These are the activations of a small neural network, seen along a few directions. Each row is one input.
Each table varies a few parts of the input and shows all the possible inputs, shuffled.
Descriptions start from the smaller parts, as in this example, which fits no table here: one of 3 separate values, together with either a single point or one of 9 places along a line or (one of 4 places along a line, together with one of 8 places around a ring).
Shared parts are said once, and a part with two or three values counts as separate values.

Other details of the inputs shift rows strongly along two fixed directions, in all tables alike. That doesn't count.

Rows:
x1: [  0   4   5   6   6   0  25 -28   8  -9  -2 -38]
x2: [  7 -11   3 -35  33  26  22  10   8   0  -5  -9]
x3: [ 10  -9   0 -39  18  12   3  11 -12   8  11   9]
x4: [ -4   6  -4  19 -31 -28 -16  -3  -5  -5  -3   4]
x5: [-12  -4   8   2  -7  -1  33 -32 -10  -7  -6 -37]
x6: [13  8 -9 12  9 12 -8 34 12 -2 -4 27]
x7: [ -3   9 -11  26  -4   0   6 -17   3  -6  -3 -13]
x8: [  0   4   0  32   0  -5  11 -19  10  -5  -5 -21]
x9: [  6   2  -1   6  15   6  19  -5   8  -3  -1 -15]
x10: [ -9  -9   6  -8  -4 -13  19 -41 -12   1   7 -38]
x11: [  1 -17   2 -49  18  20   7   9  -5   7   8   7]
x12: [  0   4   0   2   5   0  23 -15  10 -11  -4 -27]
x13: [-11  -8   8 -17  -6  -6  13 -28  -5   3  -4 -15]
x14: [  0   5   4  17   0  -4  -3   3  14  -2  -6 -10]
x15: [ -5  12  -2  14 -24 -18 -15  -3   2  -9   7  11]
x16: [ -9   7   4  22 -27 -21 -25  -6   2  -4   4   8]
x17: [  7   3   3  -7   1  -2 -25  16  -6   7   6  30]
x18: [  0  -6   2   8  12  10  21 -18   9   1  -9 -22]
x19: [-13 -12   3 -12  -9 -12  15 -26  -7   2   1 -27]
x20: [  3 -13   2 -32  12   8  -5  13  -9  11   6  11]
x21: [  5 -15   1 -28  37  28  23  12   8   8  -7  -4]
x22: [  0  -1   2  -9  -7 -11  12 -29 -13  -2   2 -18]
x23: [  4 -12  12 -30  30  27  19   2 -15   8   3  -4]
x24: [ -6  17   1  39 -32 -19   1  -8  -5 -11  -1 -10]
x25: [ -5  11  -3  21 -30 -19 -32  13   4  -7   4  24]
x26: [ -5   4  -4   5 -21 -20   4 -15  -6  -6   6 -13]
x27: [  4  -3  -6 -12  -7  -4 -20  29  -5   3   4  25]
x28: [  7 -13  -1 -23  34  33  18  15   9   8  -9   6]
x29: [-11   5   2  29 -34 -26 -20 -14   1  -3   5  -8]
x30: [ -3   5   5  10 -12 -12 -22  -2  -2  -2   9  11]
x31: [  6   5 -12  15  10  15 -28  40   6   7  -6  37]
x32: [  8   2 -15 -11  21  24   0  25   3   3  -2  22]
x33: [ -2 -12   9 -28  20  23  17   9 -11   8  -4   1]
x34: [ -6  -2   4  -7  -8  -6  13 -32  -6  -3  10 -26]
x35: [  4 -11   0 -49  19  19  10   8  -6   5  12   8]
x36: [ 10  -7   2 -27  14   6 -14  17 -12  11   6  23]
x37: [15  7 -9  7 13 11 -9 41 12  0 -2 27]
x38: [ -2   2   6  -9  -7  -8  11 -33  -9  -3   3 -16]
x39: [  7  -5   8 -27  23  25  19   4 -15   4   3  -1]
x40: [  3  10  -4  42  -9 -10 -19  22  16  -1  -7  12]
x41: [ -3  12  -5  19 -30 -28  -9 -10  -6  -7   0  -1]
x42: [  5  -1  -3 -10  -6  -6 -30  36  -5   9  -2  39]
x43: [  1  10  -1  46  -9 -15  -6  -3  12  -6  -4 -10]
x44: [ 11   4  -9  14   8  12 -13  37  13   1  -7  28]
x45: [ -2  -4   2 -19   0   5 -22  22   1   5   4  30]
x46: [ 10  18  -8  49 -14  -8 -22  20  14  -6  -3  19]
x47: [ -1   5   1 -10 -10  -8   4 -14  -6  -3   2   0]
x48: [ -1  13   3  40 -24 -12 -29  23  -3   0  -3  20]
x49: [ -3   1   8  15   5  -6  20 -30   9  -7  -3 -42]
x50: [-11  -6  11 -11  -8 -11  19 -47  -8   1  -3 -31]
x51: [-13  -2   2   6 -20 -15  -6 -13   0  -1   4 -10]
x52: [  5 -17   6 -47  21  14   5   3 -14  14   0   8]
x53: [  0  15 -13  47 -11  -7 -30  16   7  -2  -3  19]
x54: [ -1  13   0  17 -21 -17 -26   4   1  -6  11  18]
x55: [  8  -1   0  -8  19  15 -12  39  14   4  -5  20]
x56: [ 10 -12  -2 -26  34  28  20  19   8   4  -6   3]
x57: [-11  -1 -10  15  -1   2  23 -29   3  -7 -11 -28]
x58: [ -9  -4   5 -12 -10 -10  16 -32  -6  -3  -3 -19]
x59: [-12  -4  -8   8   4   8  18 -22   4  -2 -10 -21]
x60: [  4  -1   0  -7   1   1 -26  20  -3   6  14  23]
Description of these inputs: one of 6 places around a ring, together with either a single point or one of 4 places along a line or one of 5 places around a ring.
Q: Changing only the place on the ring of 6 turns x34 into x11. The same change can be made to x9. Which row results?
A: x56
Q: Changing only the place on the ring of 6 turns x7 into x57. The same change can be made to x38. Which row results?
A: x58
Q: Which other rows does x31 become when the place on the line of 4 takes its other values? List them by row number.
A: x14, x18, x40
Q: Which other rows does x41 become when the place on the ring of 5 takes its other values? List them by row number.
A: x15, x26, x35, x47
Q: Which other rows does x46 become when the place on the ring of 6 takes its other values? List them by row number.
A: x6, x8, x18, x28, x44

Rows:
x61: [ -7   6  -6  17 -27 -17  11  -9   4 -12  -6 -10]
x62: [  4   0 -17   0   2   9 -23  35   1   7  -3  38]
x63: [ 6 -1 11  7  9  8 -7  0 -5  6  8  0]
x64: [  0   6   5  11  -1   4 -11  -1  -8   5  -1   9]
x65: [  3  10   2   6   0  -3   9 -16  -6 -10   8 -15]
x66: [ -9 -10  -4  -8  -4   1  17  -6  -5   2  -8 -14]
x67: [  4  -4   5 -10   9   0   4  11   6   0  -4  -1]
x68: [  1  -5 -10 -24  10  13  23 -10   2  -3   0  -2]
x69: [ -3  15  -4  23 -23 -16  12 -27  -9 -11   3 -12]
x70: [ -4   2   2  15 -12  -3 -26  32   6   3  -9  26]
x71: [ -6  11  -7  23 -15 -15   2 -18  12 -13   2 -18]
x72: [ -5 -16  12 -54   2  -6  -4 -12 -15  10  17   0]
x73: [ -9   0   4  32 -11 -14  -4 -20  13  -2   0 -20]
x74: [ -4 -12  12  -1   7   2   5   2   7   4  -3 -13]
x75: [  5   3  -7  -2   3  10 -12  18 -16   6   1  25]
x76: [ 15   0   6 -15  22  11   5   1  -9   4   5   1]
x77: [  2  -6   2 -28  15  11  19   5   4  -3   0 -12]
x78: [ 10  12  -8  26  -6 -13 -30  25  14   1   0  23]
x79: [ -3 -12   1 -20  19  18   9  -9   3   7  -8  -4]
Q: What is each input in this table made of?
A: either a single point or (one of 3 separate values, together with one of 6 places around a ring)
Q: Start at x74 and move only the place on the ring of 6, one step at a time. The first step leads to x67. Which rows follow, in order?
A: x77, x61, x66, x70
Q: Which other rows does x68 become when the choice among 3 separate values takes its other values? List them by row number.
A: x61, x69

Rows:
x80: [  3  -8   6 -21  10  10  -1   2 -11   8   3   9]
x81: [  0  26 -10  52 -46 -34 -42  15  -1 -10   5  25]
x82: [ 14  -6   0 -26  30  27 -13  51   9   9  -1  34]
x83: [-13   7   0  50 -29 -26   0 -26  13  -8  -8 -29]
x84: [  8   7  -5  22   0   1 -35  42  13   3   0  39]
x85: [ 8  3 -3  7 12 10 -9 13  1  4  1 11]
x86: [-11   4  -4  31 -21 -19  19 -30  10 -11  -9 -36]
x87: [ 10  21  -8  43 -15 -14 -44  42  14  -4   1  38]
x88: [ -6  -2   1   4   1   1  37 -36  -3  -6  -7 -37]
x89: [ 11  -7   1 -26  30  25   1  27   7   5   1  18]
x90: [ -8 -14   9 -19   4   1  18 -27 -10   4   0 -26]
x91: [ -7   5   4  21  -6  -8  29 -47   1 -10  -2 -46]
x92: [  0   4   4   6 -12  -9 -21  20  -3   1   2  16]
x93: [  7 -13   6 -50  26  22   3  15  -4   8   8  14]
x94: [ -7  21 -16  61 -37 -21 -37  21  12  -7 -11  27]
x95: [-14   5   3  33 -36 -32 -14 -19   4  -4  -1 -14]
x96: [  6  -7  -2 -30  31  26  29  -7  -4   3   0  -9]
x97: [ 10  -7  -3 -26  27  26   7  31   0   6  -3  18]
x98: [  5 -13   3 -38  20  18  -7  16  -4  11   8  20]
x99: [ -5  10   6  26 -27 -22 -12 -10  -6  -6   2  -2]
x100: [ 11  -7   3 -40  23  16  -6  20  -5   7   7  21]
x101: [ -7 -12   3 -30   4   2  32 -36  -6  -3   3 -29]
x102: [-17   4  -6  21 -30 -19  -3 -24  -4  -5  -5  -8]
x103: [ 6 -4  3 -7 19 15  5  7 -1  6 -3  5]
x104: [  8   9  -5  12 -10  -9 -47  40   1   5   7  47]
x105: [  4 -14   4 -25  32  25  16   8  -1   9  -4  -2]
x106: [  0 -10   7 -32  10   7   4   4  -2   5   2   1]
x107: [ 14   3 -11 -13  20  18 -12  41   6   3   2  33]
x108: [  1   9  -6  13 -23 -16 -30  30   4  -1   0  30]
x109: [ -9   6   1  15 -25 -20   9 -29 -10  -8  -1 -21]
x110: [-10 -12   2 -18  14   8  55 -52   3  -7  -5 -54]
x111: [ -2   2   5  10   2   0  19 -20   0  -4  -5 -24]
x112: [ -2   1  -2   0 -12  -8  -7  10  -6  -1   1   8]
x113: [  6 -14   8 -55  32  26  21  -7 -14   8   8  -3]
x114: [ -9 -13  10 -17  18   9  51 -47  -2  -4  -6 -55]
x115: [ 9 -2 -3 -7 21 14 -6 18  6  6  1 14]
x116: [-15  17  -6  49 -50 -46  -4 -41   1 -17   1 -28]
x117: [ -2   0   2   2  -7  -5  -5 -13  -8   1   6  -2]
Q: Changing only one part turns x107 into x116. The same change can be made to x89. Which row results?
A: x93
Q: What is each input in this table made of?
A: one of 2 separate values, together with either a single point or (one of 3 separate values, together with one of 6 places around a ring)
Q: Which other rows does x103 become when the choice among 2 separate values takes its other values? List them by row number.
A: x80

Rows:
x118: [  0   8   7   7 -10 -15  20 -35  -9  -9   8 -33]
x119: [ -6  -8  -2 -17   5   8  29  -8   7  -4 -10 -19]
x120: [  9  15  -7  35  -1  -3 -35  27  17  -1   3  29]
x121: [-20  -6   4   5 -24 -20  11 -41   0  -5  -4 -32]
x122: [  8  19 -15  29 -24 -10 -29  47   1  -6  -4  45]
x123: [ -9   7  -6  17 -23 -12  17 -21  -9  -9  -6 -15]
x124: [  0 -25   8 -43  34  26   8   3  -3  17  -2   0]
x125: [ 10   0  13 -10  14   6 -15  11  -1   5  11  11]
x126: [-10  -3  11  16  -3  -6  10 -42  -5   1   0 -31]
x127: [ 10   6  -4 -20  -2  -1 -18  27  -5   0  10  32]
x128: [  4   5  15   8  -1  -8   3 -13   0  -3   8 -18]
x129: [ -3  22  -8  55 -37 -27 -35   0  -4  -4   3  17]
x130: [  1 -25  10 -48  35  24   6   3  -3  16   2   0]
x131: [-17  -5   2   7 -18 -10  25 -28  -2  -6 -11 -32]
x132: [ -8   2   2   8  -9 -11  12 -45 -11  -3   5 -28]
x133: [ -9 -10   6   6   1  -1   2  -8   1   6  -7 -13]
x134: [-13  -8   0  -2 -11  -3   8  -9  -2   1  -8  -8]
x135: [ 4 -7  4 -6 14 11 -1 26  5  6 -7  8]
x136: [  6 -19   5 -40  40  30  24  12   5   9  -7  -8]
x137: [  2  13 -16  29 -22 -11 -33  46  20  -5  -6  37]
x138: [-13  15  -8  37 -44 -35 -12 -29  -4 -11   1  -9]
x139: [-10  -2  11  19  -3  -4  14 -38  -6   0  -3 -32]
x140: [ 10   9  -3   4  -3  -3 -30  20  -7   4  12  30]
x141: [  8   6 -20  -8   6  10 -10  27   8  -2   1  33]
x142: [ 14  10 -12   2  14  13  -9  27   5  -1   3  25]
x143: [ 10   1   8  -4  11   6 -29  22  -1   9  10  25]
x144: [ 10  -2   9  -7   5  -1 -21  35   6   5   5  18]
x145: [ -5  -4  -3  14   1  -5   4 -13  18  -2  -5 -18]
x146: [ -5   6   7  28  -4  -8  21 -34   5  -9  -5 -39]
x147: [ -5 -10  -2 -19   1   7 -11  17  -1   8  -3  20]
x148: [  1  -5  -4 -15   4  10   4  28   3   1  -8  14]
x149: [  3  -7   4 -44  13   8  37 -21 -12  -4   6 -21]
x150: [  7 -12   1 -42  36  33  20  -1 -18  11   2   6]
x151: [ -1   9 -17  24 -18 -10 -30  34  21  -4  -4  32]
x152: [  1   2   9  13   7   5  11  -8  -1  -2  -3 -15]
x153: [11  2  0 -3 25 18 -3 16  9  3  0 10]
x154: [ -7  15   7  58 -28 -23 -10 -18   0  -8  -4 -17]
x155: [  6 -19   1 -40  42  30  22   9  10   9  -5  -8]
x156: [  8   0   7  -2  12   9 -31  22  -2  11   8  29]
x157: [  2  22 -10  48 -23 -17 -12   5   3 -11  -1   4]
x158: [  4   3 -11  -7  -3   8 -14  27  -9   4  -2  36]
x159: [ -6  -7   7   8   0  -1   7  -5   1   3  -8 -15]
x160: [ -5  -3   6 -12 -11 -12   9  -4   2  -6   1 -13]
x161: [ -4  21 -11  41 -45 -37 -38   6  -1  -8   5  21]
x162: [-14  -4   8  -4 -20 -22  14 -33   2  -8   1 -33]
x163: [ -4   7   0  18  -8  -6  28 -33  -9  -9  -3 -32]
x164: [  7   5 -16  -8   5   9   4  17   6  -5  -2  17]
x165: [  7  -5   9  -9   5  -2 -26  29   6   7   6  20]
x166: [  2 -14  -5 -52  25  26  18  -2 -15   9   1  11]
x167: [ -5 -10   9  -3  -1  -9  -4 -12   3   4   2 -15]
x168: [ 13   3   3 -20  12   6  -9  12  -8   3  13  17]
x169: [ -4  16 -12  41 -18 -18   3 -30   8 -13   1 -19]
x170: [  8   3 -12 -15   8  14   8  22  -1  -2  -3  18]
x171: [-16 -20   9 -37   4  -2  37 -49  -5  -1  -1 -46]
x172: [ 10 -10   2 -41  36  34  25   4 -18   8   2   4]
Q: What is each input in this table made of?
A: one of 5 places around a ring, together with one of 11 places along a line
Q: Changing only the place on the line of 11 turns x152 into x153. The same change can be made to x135. Which row results?
A: x155
Q: Changing only the place on the line of 11 turns x146 into x126. The same change can be made to x157. Which row results?
A: x129
